A small network was shown many inputs. Here are its activations along a few directions, one row for each input.
Each table varies a few parts of the input and shows all the possible inputs, shuffled.
Descriptions start from the smaller parts, as in this example, which fits no table here: line(6) and (point or ring(11) or (values(3) and ring(5))).
Shared parts are said once, and a part with two or three values counts as separate values.

Other details of the inputs vary at random and push rows far along three fixed directions, the same in every table; ignore that.

Rows:
row 1: [-16.7 -17.5 -49.2  31.7 -69.9  65.3  32.9  -4.5 -34.3   6.5 -15.3 -28.1]
row 2: [-24.2  -4.2 -28.5  43.8  39.6 -46.2 -11.3  20.5  37.4  13.6  15.7 -42.0]
row 3: [ 40.7  43.7  30.8 -40.6  23.6 -14.3  10.7  -8.1 -23.4  16.5 -41.3  29.9]
row 4: [-45.1   1.8  -6.0  11.8 -36.5   6.8  16.0   4.8  16.0   8.0  22.9 -10.3]
row 5: [-23.4 -11.7  51.9 -38.4 -23.7  62.7 -24.6  -8.0 -24.5 -33.0  42.6 -38.0]
row 6: [ 41.6  16.0   6.3  11.2  26.4 -36.7  -6.6  -9.1 -23.7  23.2 -27.9  -7.6]
row 7: [ 18.8  -8.6  45.1 -40.7 -47.0  68.6  -5.6 -27.1 -59.3 -24.4   5.9  -9.8]
row 8: [ 50.1  18.0  21.8 -41.9  33.6 -14.6   1.4   4.5  -7.5  -0.7 -24.6  43.9]
row 9: [ 31.2 -13.7 -54.0  29.8 -21.9  -3.5  29.5  -0.9   0.8   0.3 -29.0  55.5]
row 10: [ 55.7  -0.1  21.4 -21.5  44.4  -9.8 -17.7 -13.2 -21.8  -6.6 -35.5  16.4]
row 11: [-51.9 -17.8  -1.3   4.0 -22.9  17.8  -3.0  19.7  36.0 -19.6  58.6 -11.3]
row 12: [-36.1  10.7  -9.2  19.3  46.1 -59.0  -6.1  21.6  58.4  11.4  12.5  -6.7]
row 13: [-56.8   1.1  35.5 -19.7  -7.9  34.2 -17.1  -0.3   1.4 -14.5  30.0 -60.8]
row 14: [ 23.2  21.0  60.7 -74.8 -33.7  63.3   1.7  -9.9 -48.3 -19.2   9.8  18.1]
row 15: [ 17.8  -3.4  32.6 -20.8  46.8 -12.1 -30.1  -3.6   0.6 -17.9   5.9 -10.2]
row 16: [-12.3  11.5 -12.3  -6.5 -84.4  53.0  44.8  -8.9 -35.6  12.8  -4.3  14.1]
row 17: [ 33.9 -15.8 -33.7  14.7   2.7  -4.1   8.1 -11.2  -3.4  -2.3 -38.5  40.0]
row 18: [-38.3  -3.2 -13.2  39.0  44.9 -60.5 -24.7  15.0  45.6  12.0  16.8 -31.1]
row 19: [ 23.2  20.5  55.8 -49.4  39.1 -29.4 -17.3   9.3   7.8  -3.5  24.6  17.4]
row 20: [ 61.0  -0.2  -7.3  -3.8  20.6 -12.9  -0.8 -21.9 -19.7  -4.0 -47.6  48.9]
row 21: [-25.8   8.0 -24.6   1.9 -86.4  62.7  43.0  -2.4 -29.3   7.8   0.2  10.5]
row 22: [-76.2 -12.0  10.3   2.1  -6.5  24.3 -12.2  11.4  25.5  -9.0  36.9 -65.5]
row 23: [ -0.8  -4.3 -44.5  55.9  13.0 -38.4   1.3  10.9  11.0  22.0  -6.3 -17.5]
row 24: [-26.9   9.6 -35.9  25.1  31.4 -55.0  13.5  29.4  52.2  22.8   0.4   8.6]
row 25: [-12.3 -13.9  37.8 -15.9   2.8  19.5 -25.2   8.1  -2.7 -17.6  57.3 -49.8]
row 26: [ 72.2   3.8  15.6  -7.8  28.7  -5.3 -14.4 -10.8 -39.3   0.7 -21.4  10.8]
row 27: [-47.0   1.1  39.9 -43.4   6.3  17.2 -14.1  26.8  32.9 -26.6  67.1 -22.2]
row 28: [ 31.8 -20.6 -67.7  50.0 -33.4 -21.7  34.0  -1.3   4.2  10.8 -22.1  62.3]
row 29: [-18.8 -34.5 -63.6  25.2 -91.3  72.7  47.1   1.5 -10.6 -13.8  -2.6  28.4]
row 30: [ 22.1  18.0 -22.9  18.6  -7.8 -20.3  21.5  -7.3  -7.2  22.3 -40.5  36.5]
row 31: [ 23.9 -25.3 -47.7  41.7 -11.9 -26.9  10.0 -10.4   8.9   3.8 -14.6  41.4]
row 32: [-74.1 -34.2 -11.4  14.5 -43.0  38.3  -8.6  11.0  33.5 -28.4  66.4 -30.9]
row 33: [  2.2  23.2  44.9 -47.3 -20.6  48.4  -2.8 -28.4 -41.6  -6.7 -27.3  -9.3]
row 34: [-26.1 -11.8 -65.8  65.3  -9.4 -37.5  11.7   1.9  31.2  19.1 -15.4  12.8]
row 35: [ 32.5  30.4  21.4 -30.2  15.3  -2.6  10.1 -11.5 -20.7  14.4 -51.7  25.9]
row 36: [ 47.0  33.3  67.6 -44.9  32.4 -14.2 -23.8 -31.0 -48.2   9.9 -41.2  -3.5]
row 37: [-12.7 -29.0 -26.7  31.8  40.1 -25.6 -18.0  28.1  39.5  -4.8  35.5 -32.5]
row 38: [  9.9  -5.1 -49.9  46.1 -24.7 -26.7  21.8 -18.0  -3.0  22.8 -40.2  29.4]
row 39: [ 16.2  -2.0  31.4  -8.0  84.0 -44.3 -41.7  18.3  27.6  -8.7  33.1 -33.8]
row 40: [-29.5  17.1  44.3 -27.8  61.0 -33.0 -33.1   4.9  33.7   0.8   4.8 -29.6]
Each input here is: values(2) and line(4) and line(5).
- Changing only the values(2) part turns row 4 into row 28. The same change can be made to row 2. Which row results? => row 39
- Changing only the values(2) part turns row 11 into row 30. The same change can be made to row 7. Which row results? => row 36
- Change only the values(2) part in row 6. List by row number the other rows that result. => row 25
- A walk changes only the line(5) part. It starts at row 24 and steps to row 35. List the rest of the walk in order. => row 40, row 22, row 1
- Change only the line(5) part in row 11. List by row number the other rows that result. => row 5, row 14, row 26, row 32
- Change only the values(2) part in row 32. List by row number the other rows that result. => row 34
